A small network was trained on made-up records. Each row is its average activation on records with the value named, seen along a few directions.
Values that are neighbours, or in one group, have similar rows; names and order tell nothing.
In the rows, zero is written as 500.
Strong random noise was added to every row along 11 fixed directions; ignore it. To show where, here is one row again and again, with new noise each time:
[591 500 528 461 481 376 510 266 434 465 569 425 553 351 479 478 408 420
 403 453 439 360 659 488 424 460 430]
[377 595 427 694 494 428 760 302 540 540 331 607 338 511 498 548 408 473
 549 568 563 586 451 506 551 439 715]
[547 560 561 433 754 509 372 445 634 473 558 325 444 364 616 429 471 524
 402 536 538 595 560 537 570 745 547]
[410 446 396 584 480 539 503 649 551 437 341 515 518 581 592 529 421 470
 520 473 509 410 522 423 516 480 539]
[582 378 353 370 535 618 365 426 539 551 335 519 401 491 351 592 465 580
 511 518 712 410 521 423 589 583 601]
[444 470 368 720 388 565 602 514 406 346 385 631 591 488 487 451 494 543
 395 639 503 420 441 477 514 378 557]
[515 540 560 405 518 494 652 277 472 555 869 519 529 334 519 446 467 534
 371 765 529 459 483 698 429 563 363]
[405 372 393 336 417 584 337 648 614 652 430 545 476 627 419 609 605 504
 551 444 506 346 416 573 528 522 440]
[572 640 450 646 407 527 531 390 439 493 305 545 465 497 519 484 505 526
 492 545 459 635 431 444 505 514 377]
[493 370 387 426 401 592 446 722 468 588 484 513 512 553 497 606 521 456
 574 518 566 319 467 526 421 574 328]
[583 439 464 455 577 635 388 442 473 442 473 499 488 383 412 486 603 643
 361 655 685 537 474 505 548 683 528]
[562 338 505 393 478 522 495 542 383 467 655 469 587 407 457 547 487 461
 450 534 606 288 609 509 381 547 400]
[559 494 574 627 456 613 674 655 310 393 559 599 580 597 541 506 437 476
 613 526 565 572 476 405 444 394 456]


FOMU, 9 values:
vuz: [639 570 532 423 496 542 485 434 464 471 646 477 547 476 504 403 380 601
 517 587 474 551 489 488 532 434 411]
meto: [550 340 467 432 455 557 348 601 420 419 572 534 657 433 387 476 570 574
 404 556 518 275 519 518 480 453 502]
mupe: [576 493 438 495 500 517 510 439 454 588 423 469 357 373 441 573 595 603
 482 647 712 583 475 470 452 758 462]
rav: [630 563 483 374 464 467 456 491 490 646 631 441 473 485 483 466 493 523
 584 538 420 563 456 561 467 529 271]
tili: [543 533 529 557 344 437 574 542 332 609 603 535 497 501 409 508 586 365
 593 480 399 479 401 581 407 411 368]
zisog: [406 515 600 491 403 480 531 415 511 454 496 589 585 580 504 495 599 536
 421 456 428 558 497 487 480 405 464]
zas: [495 523 559 507 548 464 399 485 505 464 592 527 539 539 342 405 661 544
 474 401 398 593 402 566 593 350 685]
feso: [724 499 481 652 440 523 507 334 222 241 490 563 616 368 340 377 523 558
 339 547 541 534 611 328 481 342 558]
lod: [427 503 620 408 490 344 477 358 584 396 518 442 644 452 565 452 478 550
 356 390 342 460 661 468 479 399 532]
FOMU is arranged as a 3 by 3 grid.
- Which values are neighbours of mupe? Give them in the order they are listed. => vuz, meto, tili, zas
A value of FOMU combines one of 3 hidden first parts with one of 3 second parts; all combinations occur once.
- tili and vuz share the first part; tili and feso share the second. Which value has the first part of feso and the second part of vuz? => rav

GED, 13 values:
lodu: [468 579 458 628 476 418 445 569 485 540 440 442 441 405 499 442 697 462
 428 547 415 581 397 617 474 630 456]
komi: [472 386 438 542 512 452 525 649 499 360 339 427 573 527 598 540 292 453
 552 359 526 330 675 321 470 420 608]
kenem: [450 556 481 600 464 455 544 495 477 473 467 505 482 483 546 488 590 487
 433 535 485 577 502 485 434 578 426]
rin: [537 488 406 723 646 536 568 555 430 470 486 508 411 432 384 450 447 361
 594 509 535 441 390 588 636 411 858]
ledup: [633 336 610 229 663 560 467 279 494 406 672 459 547 348 421 531 373 617
 374 548 760 392 709 425 530 568 648]
muvig: [573 538 515 505 488 416 572 350 377 628 762 491 462 365 372 479 555 368
 512 548 433 428 437 694 432 459 461]
gup: [465 634 475 475 418 449 403 580 610 724 464 463 451 523 566 516 610 454
 563 487 273 505 332 687 486 586 271]
kot: [377 561 530 539 614 542 560 457 662 468 323 521 416 564 652 538 391 574
 498 553 615 640 520 402 589 601 615]
momik: [526 600 512 363 365 494 523 413 589 595 479 527 506 660 623 528 326 589
 603 491 424 573 526 398 463 431 224]
zave: [392 414 349 536 562 652 523 675 580 511 512 566 453 576 518 516 486 496
 524 616 615 424 401 564 580 521 628]
mur: [523 474 587 587 554 356 554 515 409 459 516 385 525 404 534 518 467 280
 531 326 419 399 639 518 402 483 543]
mal: [495 488 561 630 515 415 575 603 405 367 495 458 546 479 538 458 523 454
 497 428 480 563 593 405 442 472 565]
liv: [322 412 518 590 459 390 510 649 513 342 377 469 583 514 571 520 590 525
 412 415 505 466 607 416 414 513 559]
GED is arranged as a ring.
- Going along GED from mur by way of its neighbour rin, in what order are ledup, momik, zave, liv met? => zave, liv, momik, ledup
- Which values are neighbours of lodu? Give them in the order they are listed. => kenem, mal

MIF, 12 values:
tabir: [480 554 479 595 728 336 461 534 568 553 446 366 329 402 485 493 548 321
 568 324 467 585 519 559 582 582 807]
tegor: [670 602 761 412 588 475 397  85 438 326 623 459 525 369 354 341 676 745
 229 541 573 840 590 378 540 571 565]
fip: [351 464 381 661 515 436 414 562 573 409 372 420 558 359 594 458 534 404
 303 555 406 254 496 609 488 613 514]
lev: [543 323 386 618 507 605 666 631 282 505 676 572 471 361 406 564 488 374
 529 727 739 253 460 610 410 566 583]
tera: [344 486 819 426 546 440 688 321 504 436 729 556 593 454 554 550 604 567
 342 536 563 575 570 546 396 545 552]
rosiz: [638 544 434 518 705 570 222 714 502 555 664 351 540 430 418 323 577 294
 537 348 200 407 331 737 677 400 632]
gib: [518 482 437 353 644 441 232 356 699 414 514 338 540 375 531 353 467 672
 241 579 478 449 592 475 588 626 527]
gumi: [771 595 397 617 556 587 554 308 307 426 506 552 471 404 349 413 376 568
 547 615 576 576 452 456 568 391 572]
vuv: [323 386 543 477 421 441 411 638 582 287 485 382 745 506 723 460 500 484
 280 400 358 330 687 415 373 540 323]
ber: [494 409 352 387 553 514 527 529 615 649 474 517 360 484 433 595 454 541
 608 572 649 409 488 591 562 575 604]
kubip: [595 645 661 599 691 305 626 168 404 485 646 396 393 147 410 398 573 569
 400 663 576 745 526 616 515 623 683]
fodif: [440 297 512 326 661 532 273 511 615 475 564 461 518 352 304 467 682 552
 342 501 562 319 512 714 651 537 851]
A value of MIF combines one of 3 hidden first parts with one of 4 second parts; all combinations occur once.
- tabir and rosiz share the first part; tabir and ber share the second. Which value has the first part of ber and the second part of rosiz? => fodif
- fip and gib share the first part; fip and lev share the second. Which value has the first part of lev and the second part of gib? => tegor
